Each row below holds a small network's activations on one input, seen along a few directions.
Each table varies a few parts of the input and shows all the possible inputs, shuffled.
Descriptions start from the smaller parts, as in this example, which fits no table here: ring(5) and (point or (values(2) and line(4)) or line(9)).
Shared parts are said once, and a part with two or three values counts as separate values.

Other details of the inputs vary at random and push rows far along two fixed directions, the same in every table; ignore that.

Rows:
R1: [-3.48 -4.46 -1.82  2.86 -4.30 -2.87 -0.56 -1.99 -0.03  0.44  4.17 -5.94]
R2: [-3.88 -8.31 -1.95  0.90 -2.52 -3.90 -1.38 -3.09  0.62 -0.30  3.90 -1.38]
R3: [-4.47  7.33 -6.70  1.77 -0.44 -2.91 -0.36  3.42  2.51  3.44 -1.13  2.49]
R4: [ 3.21 -3.35  5.94  0.12  0.69  1.02  0.55 -3.00 -0.43 -4.16  1.43 -2.20]
R5: [ 2.38 -0.83  4.45  0.76  2.47  2.59  0.49 -2.84 -1.47 -1.01 -0.32 -2.94]
R6: [ 3.78 -1.86  5.24 -1.47  0.49  0.73  0.71 -2.54 -0.33 -2.38  0.89 -1.00]
R7: [-3.05 -4.14 -3.15  4.16 -4.04 -1.21 -3.12 -1.59  1.26  1.52 -0.08 -5.36]
R8: [-4.07  6.69 -7.13  0.46 -2.33 -2.83  0.82  4.73  2.33  3.15  1.01  2.94]
R9: [-3.31 -1.69 -4.23  3.03 -3.50 -1.36 -2.91  0.64  0.44  1.95 -1.86 -3.50]
R10: [ 3.12 -2.21  3.39  2.04  1.35  4.83 -1.15 -1.44 -0.55 -1.89 -2.19 -2.79]
R11: [ 4.25  8.84  2.51 -3.55  5.66  4.15  2.22  2.98 -1.69  1.00 -4.64  5.14]
R12: [ 1.80 -6.90  4.52 -0.98  2.64  1.79  0.63 -3.09 -1.10 -3.81  2.08  0.91]
R13: [-4.11  5.97 -7.03 -0.66 -2.83 -3.53  0.58  4.87  0.82  3.89  0.28  2.25]
R14: [ 5.55  7.78  3.08 -5.72  3.56  2.08  2.44  3.39 -0.46 -0.23 -3.36  7.11]
R15: [ 2.27 -2.88  2.88 -3.71  3.10  1.43  1.02 -0.44 -1.93 -1.61 -0.18  4.28]
Description of these inputs: values(3) and line(5).
Question: Changing only the line(5) part turns R12 into R4. The same change can be made to R2. Which row results?
Answer: R6
Question: Which other rows does R9 become when the line(5) part takes its other values? List them by row number.
Answer: R11, R13, R14, R15
Question: Which other rows does R3 become when the values(3) part takes its other values? List them by row number.
Answer: R5, R11

Rows:
R16: [ 3.96  4.57  1.45 -2.66  1.92  3.60  0.70  2.49 -0.51  0.61 -3.08  3.90]
R17: [ 2.09  0.29  3.51 -2.79  3.02  2.09  1.73 -0.05 -1.55 -1.14 -0.76  2.10]
R18: [-2.01  6.89 -4.93 -0.96 -1.41 -3.36  0.27  2.73  2.64  3.58 -0.26  3.32]
R19: [-3.23  3.25 -6.18  0.39 -3.45 -2.70 -1.27  3.10  1.88  3.23 -1.08  1.44]
R20: [-2.65  4.20 -5.77 -0.64 -1.29 -2.30 -0.13  3.68  2.67  2.71 -0.05  5.37]
R21: [-1.52 -7.01  1.54  3.97 -1.14  0.40 -1.92 -4.27 -0.86 -1.92  1.15 -6.82]
R22: [ 2.56  2.52  1.70 -1.72  1.36  0.98  0.39  0.26  0.61 -0.65 -1.76  2.36]
R23: [ 1.74  0.05  3.61 -0.72  0.87  0.72  0.71 -1.08 -0.01 -1.66 -0.37 -0.81]
R24: [-1.14  1.27 -3.11  0.19 -1.92 -1.16 -1.05  2.06  0.80  1.71 -0.71 -0.18]
R25: [ 3.15  1.94  2.48 -0.59  3.67  3.84  0.31  0.49 -0.75 -0.52 -2.28  1.05]
R26: [ 1.69  2.46  0.77 -0.18  2.41  2.89  0.08  0.61 -0.16  0.20 -2.41  1.61]
R27: [-0.90  3.15 -2.56 -1.00 -0.19 -0.78  1.04  1.56  1.40  1.77  1.42  2.81]
R28: [ 1.62 -2.55  2.37 -1.48  1.95  0.84  0.26 -0.93 -1.43 -1.07 -0.01  0.56]
R29: [ 2.83  0.85  3.19 -2.80  3.09  2.10  1.75 -0.64 -1.71 -0.08  0.15  1.97]
R30: [ 3.24  1.99  3.18 -2.04  2.90  2.83  2.05  0.81 -1.26 -2.14  0.52  2.63]
R31: [-0.64 -6.65  2.00  0.94 -0.51 -0.82 -0.94 -3.05 -1.53 -1.39  1.51 -2.57]
R32: [ 0.82 -4.07  2.41  1.53 -1.66  0.74 -0.23 -2.82 -1.41 -0.62  1.66 -5.55]
R33: [-4.99  0.21 -6.82  1.25 -3.51 -4.19 -1.02  1.63  2.81  2.02  1.59  1.40]
R34: [-2.03  1.70 -2.06  2.25 -0.20 -0.80  0.04  0.71 -0.37  0.67  0.12 -1.50]
R35: [-2.00  1.92 -2.56  0.22 -2.20 -1.11 -0.03  2.03  0.80  1.67 -0.60 -0.61]
R36: [-2.62 -0.61 -2.70  1.42 -2.90 -3.65 -1.53 -0.36  1.84  0.71  0.42 -0.82]
R37: [ 1.13 -4.44  2.37  0.44  0.06  1.09  0.12 -2.17 -0.25 -2.15  1.49 -1.06]
R38: [ 3.00 -0.02  2.99 -2.85  3.03  2.27  1.14 -0.18 -1.44 -0.81 -1.42  3.23]
R39: [ 0.90 -1.12  2.14  1.65  1.14  1.99  0.34 -2.23 -1.11 -0.24  0.47 -3.23]
R40: [-3.25 -1.04 -1.60  2.81 -1.14 -0.97 -0.63 -0.51  0.49  0.68  0.24 -3.27]
R41: [-3.26 -3.93 -2.16  2.73 -3.55 -4.48 -2.21 -1.56  1.51  0.00  1.84 -4.01]
R42: [-1.22  1.23 -0.84  0.92 -1.40 -2.73 -0.08  0.16  0.28 -0.39  0.94 -1.03]
R43: [ 3.84  1.61  2.53 -1.94  1.47  3.66  0.63  0.65 -0.94 -0.65 -2.33  1.15]
R44: [ 2.30  0.05  2.63 -0.03  0.27  1.81  0.86  0.08 -2.03 -1.28 -0.15 -1.97]
R45: [-3.21 -2.03 -1.77  0.70 -1.28 -3.13 -0.28 -0.39 -1.17 -0.17  2.16 -1.42]
R46: [ 0.84  4.70 -2.41 -2.36  1.45  0.39  0.99  3.53  1.62  1.31 -0.80  5.86]
R47: [ 2.78  1.22  3.37 -2.27  2.67  3.12  2.11  0.50 -0.21 -1.66 -0.07  2.57]
R48: [-0.33 -5.29  2.23  3.29 -0.13  1.26 -1.73 -3.26 -1.05 -1.52  0.50 -4.81]
R49: [-2.67 -0.67 -2.61  1.66 -2.88 -3.65 -1.80 -0.25  1.75  0.84  0.54 -0.72]
R50: [-0.85 -6.63  1.60  0.67 -0.56 -0.79 -0.68 -3.31 -1.34 -1.66  1.41 -2.95]
Question: Describe the family of inputs behind these rows.
Answer: line(5) and (values(3) or line(4))
Question: Changing only the line(5) part turns R18 into R39. The same change can be made to R49. Which row results?
Answer: R48
Question: Which other rows agree with R45 in the line(5) part? List them by row number.
Answer: R17, R28, R29, R31, R38, R50
Question: A walk changes only the line(5) part. It starts at R25 and steps to R24. List the rest of the walk in order.
Answer: R41, R46, R28
Question: Which other rows does R37 become when the line(4) part takes its other values? List them by row number.
Answer: R20, R33, R46

Rows:
R51: [ 0.70  0.45  0.18  0.06  0.64 -0.12 -0.35 -0.33 -0.50  0.36 -0.39 -0.05]
R52: [-0.57  1.31 -0.75  0.48 -0.25 -1.23  0.34 -0.25  0.95  0.40  1.12 -0.19]
R53: [ 1.46  3.60 -0.61 -1.27  2.35  2.61  0.85  2.34 -0.03  0.51 -1.91  3.97]
R54: [-2.54 -0.55 -2.34  0.89 -2.08 -1.72 -0.11  0.68 -0.16  0.98  1.28 -1.90]
R55: [ 1.39 -0.49  0.56 -0.19  0.44  1.43 -0.48  0.32  0.49 -0.76 -0.94  0.86]
R56: [-0.64 -0.56 -0.72  0.66 -1.25 -1.73 -1.01  0.05  0.06 -0.01 -0.28 -0.72]
R57: [ 0.42  0.32  1.77  0.25  1.02  0.44  1.11 -0.35 -0.46 -1.09  1.01 -0.70]
R58: [ 0.26  1.11 -1.26  0.08  0.49  1.01 -0.46  0.71  0.69  0.89 -0.67  1.75]
R59: [-1.56 -2.68 -0.22  1.12 -1.64 -1.15 -1.11 -1.15  0.70 -0.21 -0.13 -2.27]
R60: [ 0.40  1.56  0.58 -0.26 -0.35 -0.63  0.49  0.20  0.80 -0.70  0.41  0.52]
R61: [ 0.06  1.05 -0.03 -0.09  0.90  0.17 -0.01  0.55 -1.04 -0.02 -0.60  0.36]
R62: [-2.59 -1.32 -2.05  1.43 -1.51 -1.59 -1.15 -0.88  0.92  1.36  0.23 -1.63]
R63: [ 2.94 -7.22  6.23 -1.49  2.11  1.86  0.82 -3.94 -2.32 -3.74  2.01 -1.09]
R64: [ 1.75  2.17  0.48 -1.44  0.60  1.27  0.90  0.74 -0.42  0.81 -0.38  1.06]
R65: [-3.25 -1.16 -2.30  1.53 -1.33 -1.49 -0.64 -0.18  0.38  0.91  0.10 -1.57]
R66: [ 1.76  2.41  0.45 -1.76 -0.13  0.87  0.82  1.49 -0.05  0.32 -0.87  1.58]
Question: Describe the family of inputs behind these rows.
Answer: point or (values(3) and line(5))
